A small network was shown many inputs. Here are its activations along a few directions, one row for each input.
In each table, some parts of the input vary, and every possible input appears once, in random order.
A made-up example of a description, with smaller parts first: one of 3 separate values, together with either a single point or one of 9 places around a ring or (one of 6 places along a line, together with one of 8 places around a ring).
Shared parts are said once, and a part with two or three values counts as separate values.

Other details of the inputs shift rows strongly along three fixed directions, in all tables alike. That doesn't count.

Rows:
row 1: .05; .27; .18; .33; -.04; -.37; -.17; -.16; -.40; -.09; -.11
row 2: .19; -.22; -.26; .18; -.03; .16; .21; -.07; .02; -.04; .18
row 3: -.02; -.24; -.36; -.33; .03; .14; .27; -.07; -.02; .05; .20
row 4: .39; -.13; .12; .56; .16; -.02; .05; -.20; -.35; .04; .12
row 5: .08; -.26; -.18; .08; .31; .34; .00; .00; .43; -.02; .23
row 6: .25; -.28; .12; .04; .10; .09; -.10; -.02; .34; -.13; .14
row 7: .15; .05; -.08; .14; .10; -.12; .13; -.22; -.69; .27; .17
row 8: -.35; .18; -.33; -.37; -.21; .00; .12; .15; -.07; .10; -.18
row 9: .44; .03; .19; .45; .15; -.02; -.12; .04; -.37; .10; .03
row 10: .08; .05; -.04; .06; -.01; -.14; .24; -.06; -.40; .04; .14
row 11: -.45; .13; -.46; -.58; -.20; .06; .14; -.07; .03; .01; -.07
row 12: .06; -.17; -.08; -.31; .05; .28; .12; .20; .28; .06; .04
row 13: .09; -.11; -.46; -.10; .01; .20; .09; -.15; -.14; .02; .13
row 14: -.33; .29; .49; .10; .13; -.36; -.29; .15; .12; .03; -.22
row 15: .28; -.06; -.33; .39; .08; .10; .16; -.30; -.62; .20; .16
row 16: .36; -.11; .42; .46; .23; .06; .05; -.07; -.38; .23; .08
row 17: -.36; .40; -.12; -.04; -.21; -.35; -.01; -.09; -.66; .18; -.26
row 18: .20; -.22; .23; -.16; .13; .24; .00; .23; .39; .06; .07
row 19: .18; -.10; -.02; .33; .31; .16; -.07; .18; .15; .09; .12
row 20: -.20; .01; .22; -.25; -.06; -.03; .01; .02; .34; -.17; -.12
row 21: -.15; .00; .13; -.17; -.06; .05; .02; -.05; .23; .03; -.07
row 22: -.02; -.16; -.46; -.21; .07; .38; .31; -.05; -.30; .17; .12
row 23: -.10; .35; .48; .04; -.08; -.30; -.21; .16; -.07; .04; -.25
row 24: -.18; .07; .12; -.13; -.15; -.10; .13; .06; .15; -.10; -.03
row 25: .21; -.09; .37; .12; .16; -.09; .01; -.05; -.08; .00; .10
row 26: .38; -.27; .20; .09; .12; .22; -.18; .20; .40; .01; .11
row 27: .37; -.25; .06; .22; .07; .08; .03; .00; .10; -.08; .27
row 28: .19; -.03; -.25; .16; .05; .03; -.05; -.08; -.50; .13; .08
row 29: -.44; .17; -.24; -.44; -.28; -.12; .18; .04; .11; -.14; -.11
row 30: -.14; .02; .06; -.13; -.11; -.03; -.15; -.01; .39; -.27; -.15
row 31: -.31; .18; -.55; -.22; -.23; -.02; .02; -.15; -.21; -.01; -.10
row 32: -.03; .08; -.04; .08; -.13; -.09; -.01; -.03; .02; -.18; -.02
row 33: -.16; .01; .05; -.11; -.14; .05; -.24; .08; .38; -.10; -.20
row 34: .19; -.04; .05; .19; .08; .09; .16; .05; -.29; .25; .02
row 35: -.14; .33; .00; .22; -.24; -.42; -.08; -.06; -.34; -.11; -.14
row 36: .06; -.28; -.61; -.26; .00; .35; .07; .00; -.01; .08; .17
row 37: .19; -.32; .12; .06; .07; .34; -.11; .07; .48; -.04; .02
row 38: .13; -.08; .30; .05; .05; .15; .03; .17; .23; .11; -.04
row 39: -.11; .06; .28; -.20; -.03; -.11; -.18; .09; .09; .02; -.13
row 40: -.12; .05; .16; -.05; -.04; -.11; .08; -.03; .01; -.05; -.07
row 41: -.30; .08; .23; -.13; .17; -.09; -.11; .07; .45; -.02; -.05
row 42: -.36; .11; -.28; -.43; -.14; .06; .12; -.09; .00; .00; -.09
row 43: -.16; .21; .32; .06; -.16; -.22; -.34; -.06; .27; -.13; -.25
row 44: -.12; .00; .15; -.06; -.11; -.06; -.17; .02; .42; -.25; -.15
row 45: -.20; .11; .32; -.08; -.10; -.21; -.04; -.02; .18; -.09; -.17
row 46: .21; .00; .34; .34; .06; .02; -.23; .02; -.01; -.02; -.07
row 47: .31; -.04; .32; .61; .42; -.12; .19; -.03; -.36; .13; .33
row 48: .17; -.06; -.33; .13; .07; .21; .05; -.09; -.35; .09; .09
row 49: -.05; .39; -.03; .17; -.15; -.30; -.21; .04; -.45; .05; -.23
row 50: .15; -.13; -.35; -.11; .06; .17; .24; .06; -.37; .28; .18
row 51: -.43; .21; -.28; -.42; -.21; -.18; .12; -.06; -.09; -.07; -.14
row 52: .29; -.02; .32; .27; .20; .01; .00; -.03; -.42; .17; .08
row 53: -.35; .02; -.51; -.20; .05; -.02; .02; .00; .21; -.13; .01
row 54: .03; -.12; -.14; -.22; .06; .15; .13; -.09; -.05; .10; .14
row 55: .23; -.24; .23; .20; .17; .11; .20; -.10; .00; .05; .13
row 56: -.14; .30; .50; .08; -.14; -.42; -.09; .03; -.03; -.12; -.13
row 57: -.07; .12; .29; -.03; -.09; -.07; -.31; -.02; .37; -.17; -.14
row 58: -.23; .23; .12; .06; .14; -.19; -.06; .20; -.03; .13; -.10
row 59: .28; -.28; .08; .20; .11; .19; .34; -.04; -.01; .07; .26
row 60: -.10; .20; .24; .06; -.18; -.17; -.30; .17; .26; -.06; -.30
row 61: .32; -.06; .24; .29; .11; -.06; -.21; -.14; -.12; .04; .11
row 62: -.14; .29; .44; .11; -.13; -.25; -.44; .06; .08; -.15; -.33
row 63: -.28; .23; .11; -.24; -.12; -.14; -.11; .05; -.05; .02; -.21
row 64: .12; -.16; -.08; -.05; -.05; .10; .04; .05; .32; -.20; .12
row 65: .29; -.22; .16; .00; .09; .23; -.19; .22; .46; -.04; .04
row 66: -.29; .22; .47; -.17; -.14; -.21; -.20; .03; .34; -.10; -.25
row 67: -.21; .36; -.08; .10; -.11; -.29; .03; -.10; -.82; .20; -.17
row 68: .03; -.20; -.09; -.23; .08; .15; .21; -.03; .13; -.05; .11
row 69: .28; -.09; .23; .25; .11; -.09; -.15; -.07; -.03; -.10; .07
row 70: .11; .02; .15; .08; .08; -.11; -.04; -.03; -.42; .20; .04
row 71: -.01; .33; .24; .32; -.16; -.44; -.17; -.05; -.29; -.14; -.10
row 72: -.10; .10; .15; -.06; -.09; -.01; -.24; -.05; .30; -.17; -.15
row 73: .09; -.20; -.24; -.10; .03; .15; .06; -.05; .17; -.15; .09
row 74: .03; .03; .30; -.01; -.05; .08; -.29; .22; .50; -.14; -.20
row 75: -.21; .30; -.24; .13; -.21; -.37; -.03; -.20; -.50; -.03; -.19
row 76: -.18; .06; .11; -.11; -.16; -.12; .14; .04; .17; -.08; -.04
row 77: -.23; .40; -.20; -.05; -.14; -.23; .08; .00; -.68; .19; -.21
row 78: .09; -.24; .11; .17; .31; .26; -.17; .15; .52; -.04; .10
row 79: -.06; -.22; -.36; -.25; .00; .32; .31; -.12; .04; .14; .13
row 80: .21; -.06; .21; .48; .44; -.07; .17; -.10; -.36; .13; .24
row 81: -.35; .14; -.63; -.39; -.30; .08; .02; .15; .07; -.02; -.19
row 82: .10; -.18; -.60; .06; -.08; .22; .34; -.11; -.17; .01; .21
row 83: .06; -.07; -.47; -.12; -.02; .12; .04; -.16; -.22; .05; .13
row 84: .19; -.24; .33; -.04; .06; .05; .09; .09; .36; -.06; .21
row 85: -.43; .16; -.35; -.58; -.21; -.07; .06; -.06; .01; -.01; -.12
row 86: .00; -.22; -.58; -.31; -.02; .37; .07; .02; .09; -.01; .08
row 87: .07; -.24; -.59; -.15; -.05; .40; .17; .09; .13; .09; .06
row 88: .20; -.24; .26; -.04; .08; .10; .13; .08; .30; -.07; .21
row 89: .17; -.24; .15; -.04; -.01; .11; -.07; .11; .57; -.23; .14
row 90: .06; -.17; -.17; .18; .21; .13; .09; .07; .28; -.10; .25
Each input here is: one of 2 separate values, together with one of 5 places along a line, together with either a single point or one of 8 places along a line.
Changing only the choice among 2 separate values turns row 31 into row 66. The same change can be made to row 72. Which row results?
> row 42
Changing only the choice among 2 separate values turns row 57 into row 11. The same change can be made to row 32. Which row results?
> row 29
Changing only the choice among 2 separate values turns row 38 into row 60. The same change can be made to row 14. Which row results?
> row 78
A walk changes only the place on the line of 8. It starts at row 36 and steps to row 28. List the rest of the walk in order.
> row 86, row 48, row 62, row 46, row 33, row 37
Change only the choice among 2 separate values in row 62. List by row number the other rows that result.
> row 22
A walk changes only the place on the line of 5. It starts at row 24 and steps to row 40. List the rest of the walk in order.
> row 66, row 67, row 8
A walk changes only the place on the line of 5. It starts at row 65 and steps to row 28. List the rest of the walk in order.
> row 83, row 69, row 89

Rows:
row 91: .35; -.33; -.24; .09; .20; .34; .35; .00; -.07; .08; .38
row 92: -.03; .26; -.24; .24; -.06; -.34; -.12; -.21; -.70; .06; -.13
row 93: .00; .08; -.51; .16; -.02; .04; .06; -.19; -.43; .06; .06
row 94: -.04; .25; -.07; .11; -.02; -.11; -.09; .17; -.43; .24; -.15
row 95: -.03; -.01; -.03; -.10; -.22; .06; -.05; .00; .18; -.15; -.11
row 96: .15; -.06; -.43; .02; -.03; .09; .15; -.16; -.41; .05; .16
row 97: .18; -.29; -.06; .09; .26; .39; .21; -.07; .14; .09; .25
row 98: .16; -.40; -.21; -.10; .29; .44; .24; -.06; .16; .08; .25
row 99: -.17; -.14; -.39; -.20; .03; .22; .12; .10; .39; -.04; .07
row 100: .20; .07; .40; .30; -.07; -.26; -.21; -.06; -.14; -.03; -.07
row 101: -.19; .38; -.13; -.08; -.20; -.21; -.33; .09; -.35; .12; -.35
row 102: .15; .14; .75; .55; .17; -.25; -.29; .10; .21; -.08; -.08
row 103: -.15; .10; .29; -.01; .00; -.19; -.21; .13; .40; -.16; -.15
row 104: .14; -.37; .02; -.15; .09; .45; .28; .03; .30; .00; .15
row 105: -.38; .11; -.25; -.47; -.30; -.07; .13; .15; .35; -.13; -.15
row 106: .17; .00; .52; .27; .02; -.19; -.07; .10; .11; -.03; .02
row 107: .01; .09; .67; .18; .06; -.26; -.34; .17; .46; -.20; -.10
row 108: .29; -.26; .42; .14; .18; .13; .10; -.02; .14; .07; .17
row 109: -.21; -.05; .04; -.29; -.19; .11; .05; .21; .60; -.21; -.11
row 110: .42; -.36; -.21; .19; .20; .36; .09; -.11; -.04; .01; .32
row 111: -.11; .32; -.08; .03; -.01; -.16; -.06; .00; -.75; .36; -.16
row 112: -.50; .29; -.18; -.29; -.15; -.27; -.07; -.06; -.08; .01; -.21
row 113: .07; -.07; .09; .09; .16; -.01; .04; -.10; -.20; .08; .12
row 114: -.10; .12; -.20; -.16; -.25; -.12; .02; -.06; -.10; -.06; -.12
row 115: .05; .04; .76; .09; .11; -.19; -.25; .03; .28; -.08; -.07
row 116: .16; .00; .03; .12; .13; -.02; .19; -.15; -.47; .15; .18
row 117: -.30; .03; -.34; -.47; -.24; .00; -.12; .01; .33; -.18; -.12
row 118: .25; -.20; .04; .14; .19; .18; .12; .07; .13; -.01; .20
row 119: -.49; .04; -.26; -.73; -.27; .03; .15; .08; .45; -.08; -.17
row 120: -.04; .22; -.23; .22; -.06; -.18; -.10; -.18; -.46; .01; -.06
What do these inputs look like to the network?
> one of 3 separate values, together with either a single point or one of 9 places along a line
Change only the place on the line of 9 in row 115. List by row number the other rows that result.
> row 97, row 98, row 104, row 108, row 112, row 113, row 116, row 119
Change only the choice among 3 separate values in row 119. List by row number the other rows that result.
> row 105, row 114
